A small network was shown many inputs. Here are its activations along a few directions, one row for each input.
Each table varies a few parts of the input and shows all the possible inputs, shuffled.
Descriptions start from the smaller parts, as in this example, which fits no table here: one of 2 separate values, together with either a single point or one of 11 places around a ring or (one of 6 places along a line, together with one of 8 places around a ring).
Shared parts are said once, and a part with two or three values counts as separate values.

Other details of the inputs vary at random and push rows far along three fixed directions, the same in every table; ignore that.

Table:
x1: 0.286 2.077 -0.542 -1.104 2.404 -0.058 -0.986 -2.256 -2.457 0.495 -0.931
x2: 0.818 -1.873 0.987 0.223 -0.060 0.502 1.237 0.410 0.812 0.068 0.552
x3: -8.264 1.766 -0.254 -6.033 2.382 -0.607 -3.814 -1.247 2.471 -4.543 4.350
x4: -0.043 2.460 -0.433 -1.767 3.026 -1.368 -0.698 1.648 -1.988 0.679 -0.166
x5: 0.147 -1.849 0.383 -0.577 -0.791 0.806 1.479 0.277 0.048 0.350 -0.208
x6: -0.261 -1.635 -0.164 0.501 -1.606 -0.491 0.614 -0.831 0.186 0.680 -1.008
x7: -0.043 -0.594 1.483 0.021 -2.204 -0.858 -0.870 1.343 -0.934 -0.551
 -0.728
x8: 1.057 2.386 0.216 -1.252 3.512 0.251 -0.681 -1.051 -0.659 0.893 -0.162
x9: 0.052 -1.795 1.141 0.570 -0.472 1.394 0.571 0.062 -0.050 0.055 -0.284
x10: -0.305 3.080 -0.515 -0.960 2.639 -1.933 -0.173 0.702 -1.855 0.190 -0.594
x11: -8.045 -2.032 0.798 -3.536 -1.656 -0.211 -1.641 -3.323 5.281 -4.308
 4.951
x12: 0.622 2.125 -1.102 -0.266 3.810 -1.157 0.319 -1.142 -0.417 0.068 -0.533
x13: 0.931 -0.744 1.726 0.399 -1.447 0.430 -0.111 -0.889 0.768 -0.023 -0.510
x14: -0.277 -1.389 0.412 0.434 -1.767 -0.231 0.981 -1.121 -0.271 0.777 -0.472
x15: -0.321 -0.263 0.874 0.043 -1.707 -1.378 1.059 2.060 -0.146 -0.564 -0.570
x16: 0.946 2.065 -0.766 -1.322 3.944 -0.340 -0.307 -0.295 0.171 1.110 -0.484
x17: 0.977 -2.041 0.813 0.439 -0.175 0.575 0.130 0.239 0.889 -0.336 -0.200
x18: -0.049 -1.443 1.244 1.032 -1.208 0.877 -0.014 -0.906 -0.384 -0.194
 -0.704
x19: 0.387 1.725 -0.645 -1.566 3.140 0.458 -0.401 -1.287 -2.124 0.744 -0.512
x20: -0.589 -0.718 1.048 0.556 -2.029 -1.586 -0.134 1.120 -0.456 0.485 -0.293
x21: 0.409 -0.974 0.697 0.815 -1.234 -0.698 0.333 -0.595 1.652 0.828 -0.657
x22: -0.058 -2.116 0.160 0.500 -0.040 0.802 0.945 0.817 0.780 0.272 -0.606
x23: 0.160 -2.096 -0.191 -0.511 -0.630 0.546 1.110 0.565 0.507 0.251 -0.742
x24: 0.394 -0.729 1.272 0.748 -1.395 -0.438 0.701 -0.884 1.194 0.926 -0.122
x25: 0.068 -2.041 0.566 0.637 -0.311 1.133 0.203 0.351 0.407 -0.042 -0.820
x26: 0.972 2.492 -0.257 -0.723 2.936 -0.526 -1.634 -1.730 -0.535 0.546 -1.117
x27: -0.570 -1.673 0.214 1.448 -0.996 -0.252 0.431 -0.612 0.500 0.657 -0.851
x28: -0.074 -1.870 0.735 0.433 -0.201 1.063 1.313 0.528 0.323 0.370 -0.071
x29: -0.023 2.296 -0.421 -1.452 3.290 -1.277 -0.705 1.529 -1.913 0.539 -0.084
x30: -0.560 -0.743 1.041 0.685 -1.888 -1.636 -0.065 1.229 -0.432 0.258 -0.257
x31: 0.826 -2.121 0.414 0.286 0.102 0.240 0.868 0.697 1.272 -0.033 0.018
x32: -0.586 -1.427 0.790 1.381 -1.156 0.008 0.798 -0.901 0.043 0.754 -0.315
x33: -0.018 -1.074 0.257 0.107 -1.321 0.117 2.098 -0.409 0.090 -0.184 -0.703
x34: -0.078 -1.161 0.994 -0.391 -1.074 -0.531 0.380 2.549 -0.176 0.101 -0.048
x35: 0.986 1.687 -0.019 -0.817 3.888 0.140 -0.657 -1.180 -1.329 0.428 0.264
x36: 0.668 -0.658 0.542 0.488 -0.789 -0.350 1.450 0.117 2.013 -0.133 -0.888
x37: -0.327 -1.111 0.635 1.054 -0.710 0.357 1.915 -0.189 0.404 -0.207 -0.546
x38: -0.580 -0.579 1.030 0.370 -2.152 -1.726 -0.058 1.349 -0.508 0.398 -0.339
x39: 0.581 -1.111 0.882 0.856 -0.574 -0.201 1.842 -0.302 0.886 -0.501 0.073
x40: -0.007 1.793 -0.740 -0.090 3.175 -0.079 -1.537 -1.747 -1.686 0.375
 -1.310
x41: -3.935 3.610 -8.080 -0.126 -4.318 4.192 -2.072 -0.458 3.765 -3.801 7.453
x42: -0.286 2.125 -1.349 -0.068 3.673 -0.599 0.392 -1.030 -0.898 0.362 -1.152
x43: 0.058 -0.947 1.381 -0.441 -1.468 -0.341 -0.285 2.312 -0.601 -0.301
 -0.308
x44: 5.088 5.121 -6.405 4.841 -3.469 3.906 0.382 1.800 0.017 1.213 3.692
x45: -0.301 -0.427 0.886 0.358 -1.443 -1.287 1.051 1.941 -0.071 -0.704 -0.488
x46: -0.052 -0.734 1.502 0.208 -2.081 -0.717 -0.947 1.114 -0.883 -0.463
 -0.681
x47: 0.901 1.793 -0.493 -0.288 3.312 -0.637 -1.610 -1.859 -1.204 0.081 -0.690
x48: 0.363 1.809 -0.946 0.061 3.364 -1.506 -0.797 -1.854 -0.778 1.029 -0.302
x49: 5.483 4.192 -6.474 4.424 -3.070 4.682 -1.330 2.340 0.019 1.378 3.418
x50: 0.860 -1.443 1.491 0.834 -1.071 0.319 -0.087 -1.019 0.098 -0.488 -0.084
x51: -0.022 -0.759 1.495 0.336 -1.940 -0.767 -0.878 1.224 -0.859 -0.691
 -0.646
x52: 0.905 -1.172 1.218 -0.200 -0.439 0.616 1.216 0.545 1.474 0.541 0.122
x53: 0.403 1.479 -1.220 -1.499 3.301 0.198 -0.768 -0.998 -1.667 0.647 -1.048
x54: 0.277 -1.651 0.290 0.152 -1.659 0.377 -0.199 -0.837 -0.240 -0.269 -1.396
x55: 0.049 -1.086 1.400 -0.254 -1.345 -0.200 -0.362 2.083 -0.549 -0.214
 -0.262
Each input here is: one of 5 places around a ring, together with either one of 3 separate values or (one of 2 separate values, together with one of 4 places along a line).
The inputs of x42 and x40 match in every part but the place on the ring of 5. If x41 is changed in the same way as x42 into x40, which row does it become?
Answer: x54
The inputs of x37 and x32 match in every part but the place on the ring of 5. If x33 is changed in the same way as x37 into x32, which row does it become?
Answer: x14
Which other rows does x7 become when the choice among 3 separate values takes its other values? List them by row number.
Answer: x46, x51
Which other rows does x15 become when the choice among 3 separate values takes its other values? List them by row number.
Answer: x10, x45
Which other rows agree with x55 in the place on the ring of 5? List them by row number.
Answer: x3, x8, x9, x17, x19, x25, x35, x43, x49, x53
Which other rows does x21 become when the place on the ring of 5 takes its other values? List them by row number.
Answer: x16, x26, x36, x49
